Each row below holds a small network's activations on one input, seen along a few directions.
In each table, some parts of the input vary, and every possible input appears once, in random order.
A made-up example of a description, with smaller parts first: ring(5) and (point or ring(11) or (values(3) and line(6))).
Shared parts are said once, and a part with two or three values counts as separate values.

Other details of the inputs vary at random and push rows far along three fixed directions, the same in every table; ignore that.

A family of inputs:
R1: [11  1 -3 -6 -6  3 11  9  9  4  2  4  5]
R2: [-65 -52  16  24  49  14 -36 -51  -9 -50 -27 -12 -18]
R3: [-19  -3   7  16  14   2  -3 -11 -20  23   6 -24   6]
R4: [-39 -56  -3  10  35  36  -6 -33  40 -68 -37  23 -45]
R5: [ 8 15 -4 -6 -5 -5  8  8  2 -7  5 -2 -2]
R6: [ -8  -3  10  13  11  -6 -15 -14 -32  38   9 -25  30]
R7: [-25  -1  18  19  32  -6 -28 -33 -48  31  16 -44  33]
R8: [-19 -10   1  11  18   8   9  -8   0   4   0 -12  -7]
R9: [  7   7  -2   2 -11  -1  10  11   7   4   0  -2  -5]
R10: [10  1 -7 -3 -5  2  9 10  7  8  3  6  1]
R11: [ 5 14 -4 -5 -6 -4  6 10  5 -9 11  2  3]
R12: [10 13 -8 -9  2 -2  4  7  5  2  7  6 -1]
R13: [12 15 -3 -7 -3 -1  7  5  4 -7  9  2  2]
R14: [ 10   7   0   1 -10   4  10   8   9  -1   5   2   3]
R15: [ 8 -2 -9 -7 -5  0 11  9  6  9  1  7  3]
R16: [ 8 13 -7 -7 -2  3  2 11  5 -7 12  3  5]
R17: [-12   8  14   8  13 -18 -15 -15 -36  28   9 -31  26]
R18: [ 8  7 -5  2 -9  3  8  9  6  7  4  4 -6]
R19: [  7   5  -2   1 -10  -2  11  11   7   4   0  -1  -4]
R20: [ -9   1  18  16   7  -7 -13 -16 -31  33  11 -28  29]
R21: [ 6 -1 -2 -7 -9 -6 17  7  8  3 -1  3  5]
R22: [ 11  12  -4 -12   1  -1   6   6   6  -2   6   4   3]
R23: [ -6   7  17   3  13 -13 -17 -21 -33  31  13 -31  25]
R24: [  5 -12   8  -3 -19   0 -55 -12 -12 -31 -27  36 -12]
R25: [10  1 -4 -5 -6  4 10 10  8  2  4  5  6]
R26: [ 8  2  0 -3 -9 -4 15  8  8  2  1  3  3]
R27: [-17 -30  33  17 -11 -12 -69 -31 -48   5 -25   5  20]
R28: [-70 -38   8  22  91  17  22 -61   2 -10   7 -62  -6]
R29: [-36 -33 -15   4  52  27  58 -13  52 -43  -6 -14 -32]
R30: [  7  13 -11  -5  -1   1   1  12   3  -3  12   5   1]
R31: [  8   8   1   1 -13   0  12   6   9   1   3   0   0]
R32: [ 6  1 -4 -1 -8 -4 13 14  5  3  0  1 -1]
R33: [ 4  3 -5 -2 -7  0 12 14  3  6  2  5 -3]
R34: [  2 -15  17 -10 -25 -10 -49 -14 -10 -29 -35  30 -18]
R35: [  8   6   1   0 -11  -2  13   7  10   2   2   2   1]
R36: [ 9 16 -3 -6 -5 -5  8  5  4 -7  8  1  0]
R37: [ 9  1 -8 -2 -5  2  9 11  7  6  4  7  2]
R38: [ 5  2 -4 -4 -7 -1 12 13  3  8  0  5 -4]
R39: [  1 -12  12  -1 -24  -8 -53  -8 -15 -33 -32  32 -18]
R40: [ 7 13 -4 -9 -1 -8  8 10  4 -1  2  0 -4]
R41: [ 6 -2 -8 -6 -6 -3 13 10  4  9  1  7  0]
R42: [  2 -28  15  -5 -26  -4 -42 -11  -8 -25 -35  36  -5]
R43: [ 7  2 -1 -2 -9 -3 14  9  8  1  2  3  4]
R44: [ -7  11  -2   4   8  -7   0   4 -11   6  13 -16   8]
R45: [-13  -3  15  15   6 -14 -10 -11 -34  32   7 -30  28]
R46: [ 7  1 -7 -1 -6  0 10 12  5  7  4  7 -1]
R47: [ -5   4  -1  -3  15  -3   1  -9  -6  12   8 -13  -3]
R48: [  5  14  -6 -10   0  -4   7  10   1   2   4   5  -6]
R49: [  3 -22  15   1 -27   3 -48 -10  -6 -24 -32  35 -10]
R50: [ 14  12  -6 -14   1   1   4   2   7   4   6   2  -2]
R51: [ -5  -2  -1   9   9   5   3  -5  -2  14   6 -10   4]
R52: [ -1 -19  18   5 -32  -3 -46  -9  -8 -26 -36  30 -15]
R53: [ 11  13  -8 -10   2   0   4   6   6   1   6   6   2]
R54: [ 4 -1 -6 -8 -7 -2 14 12  2  9 -2  5 -2]
R55: [ 11  15 -10  -6   0   1   3   7   3  -2   9   4  -3]
R56: [-14   4  12  20   6  -6 -15  -9 -36  37   9 -27  20]
R57: [ 9  7 -7  3 -7  5  6 10  8  5  5  5 -1]
R58: [-38 -36 -17   0  52  25  60 -14  52 -42  -8 -14 -30]
R59: [  8  13  -1 -10  -2  -8   9   5   7  -4   5   2   1]
R60: [ -1 -20  15   8 -30  -3 -48  -5 -10 -26 -35  31 -16]
R61: [ 11   7   0   0 -11   4  10   6  10   1   4   1   2]
R62: [10  7 -6  1 -8  6  6  8  8  7  4  4 -3]
R63: [  0  10   3  -3  12  -6   4  -5  -7   8  11 -13  13]
R64: [  5 -15  10 -10 -20  -4 -54 -15  -9 -23 -31  35 -19]
R65: [11  2 -7 -3 -5  4  9 10  8  5  4  7  5]
R66: [ 9 15 -9 -5 -1 -1  4  8  1 -1  9  4 -6]
R67: [ 7  7 -6  4 -8  3  7 11  6  6  5  5 -4]
R68: [ -2 -28  13  -3 -28  -9 -43  -6 -11 -22 -40  33 -12]
R69: [11  7 -3  1 -8  7  8  9  9  1  5  3  4]
R70: [11  7 -6  0 -8  8  6  7  9  5  4  4  0]
R71: [ 6 16 -7 -6 -2 -1  6 10 -1 -2  7  3 -7]
R72: [ -4   5   4  11   0  -3   7   1  -6  12   6 -17   9]
R73: [  7   8   0   3 -12   0  11   8   9   0   4   1   2]
R74: [  5  13 -10  -4  -2  -1   2  13   2  -3  12   5  -2]
R75: [ 2 15 -8 -5 -3  0  4 14  0 -3 10  4 -4]
R76: [-10  -7  12   8  10  -8 -11 -15 -33  36   7 -26  33]
R77: [-29  -3  16  19  35 -13 -26 -30 -49  38  13 -40  27]
R78: [ -2   4   2  -6  16   1   1 -12  -3   8   8 -15   5]
R79: [-33 -36 -23   0  57  34  55 -15  54 -39  -4  -7 -28]
R80: [11  7 -2 -1 -9  7  8  7  9  3  4  2  2]
R81: [ 7  1 -3 -2 -8 -5 13 12  6  5 -1  0 -2]
R82: [ 10  12  -3 -12  -3  -7   8   6   5   2   2  -3  -8]
R83: [  7   6   0   0 -11  -2  13   9   8   2   0  -1  -1]
R84: [11  1  0 -5 -7  0 13  8  9  2  3  4  5]
R85: [ 8  1 -6 -2 -6 -1 11 11  5  8  3  6 -3]
R86: [  8  13  -4 -13  -2  -3   7   6   2   5   3   1 -10]
R87: [ 8  5 -5  1 -8  2  9 10  6  8  4  5 -5]
R88: [ 8 14 -4 -6 -4  0  5 10  5 -9 12  3  5]
R89: [11  8 -7  2 -7  7  6  9  9  4  4  5  2]
R90: [  9  14 -11  -5  -1   3   1  11   5  -5  12   5   4]
Description of these inputs: ring(9) and (line(4) or line(6)).
Changing only the ring(9) part turns R42 into R41. The same change can be made to R14. Which row results? -> R67
Changing only the ring(9) part turns R11 into R44. The same change can be made to R35. Which row results? -> R19
A walk changes only the ring(9) part. It starts at R59 and steps to R63. List the rest of the walk in order. -> R22, R53, R12, R77, R48, R40, R17
List by row number the other rows that have the ring(9) part in common with R51. -> R10, R12, R15, R30, R37, R55, R57, R62, R64
A walk changes only the ring(9) part. It starts at R18 and steps to R3. List the rest of the walk in order. -> R9, R52, R31, R61, R80, R70, R62
Which other rows does R83 become when the line(6) part takes its other values? List them by row number. -> R29, R45, R52, R58, R72

A family of inputs:
R91: [ 25  22 -27  -3 -18   5  68  51  19  39  30 -20  16]
R92: [ 20  -2  10   4 -25  -5  15   1  12  15  -4  11   6]
R93: [  6   9  -1  -7  -5   3 -17   3 -12  -5  13   9  13]
R94: [-30  13   8  37  41   2 -10 -31 -36  40  29 -53  15]
R95: [  7 -19   9   2 -30 -11  -5   2   3  -1 -14  30   6]
R96: [-33 -48   0  10  34  12  22 -25  22 -15 -18   9 -12]
R97: [-31  -9 -15  14  46  23  11 -18  23 -17   5  -7 -35]
R98: [  0   4  23 -14 -12 -27 -40 -16 -37  17 -15  -4   1]
R99: [-16 -33   7  12   1  12  25  -6  42 -41 -20  22 -16]
R100: [ -9  -9 -11  -4  25  14  24  -2  41 -55  -4  -1 -15]
R101: [-25 -40  18  27 -13  12 -29  -7 -11 -17 -34   2  -2]
R102: [ 12  34   5 -14 -16 -24  24  21  -4   6  14 -17   8]
R103: [-21 -14  -8  -3  39  20  -3 -17   0 -16   5   0  -2]
R104: [ 32  13 -13 -28 -14  -1  -2  13  25 -16  -6  22 -11]
R105: [ 23  -6  13  -5 -37 -12 -12   2   0  23 -14  28   7]
R106: [ -8 -31  16  15 -26  -6 -55  -5 -49  28 -32   9  16]
R107: [ 16 -17  -7  -6 -33  15  -2  20  21  -4 -27  27 -21]
R108: [ 20  12   6 -25 -29 -12  -4   5  12 -28 -21  22 -29]
R109: [-35 -28  16  16  38  26 -34 -49  -9 -28 -10 -12  -7]
R110: [ 17   9 -13 -20   5  -9   0   9   1  -1   3   7   8]
R111: [ 30   1 -13  -5 -38  18  29  33  36  -7 -13  18 -20]
R112: [ 30  34 -16 -23  -4  11  20  20  16  14  27   4   5]
R113: [ 24  31  -1  -6   0 -11   5   0 -10  26  21 -29  26]
R114: [ 14  20 -17   0 -20  -2  -4  25   8 -14   9  30 -18]
R115: [ -1   9  21   8 -15  -3 -49  -9 -35  -2   3   2  26]
R116: [  3  -4  12 -23 -21 -25 -37  -2 -25 -12 -28  27 -13]
R117: [-27  14 -17  -8  58  -5  80   1  16  12  39 -60   1]
R118: [ -4  24 -14  12  22  -6   7   9 -22  37  30 -17   9]
R119: [ -8  36  13  33  -1 -20 -27   0 -55  50  33 -36  37]
R120: [-31 -25  -5   4  47   6   2 -26   6 -28   1 -22   0]
What do these inputs look like to the network? -> ring(5) and (values(2) or line(4))
Changing only the ring(5) part turns R101 into R106. The same change can be made to R119. Which row results? -> R118
List by row number the other rows that have the ring(5) part in common with R108. -> R92, R94, R109, R111, R113
Which other rows does R118 become when the line(4) part takes its other values? List them by row number. -> R103, R110, R116
Which other rows does R95 become when the values(2) part takes its other values? List them by row number. -> R91
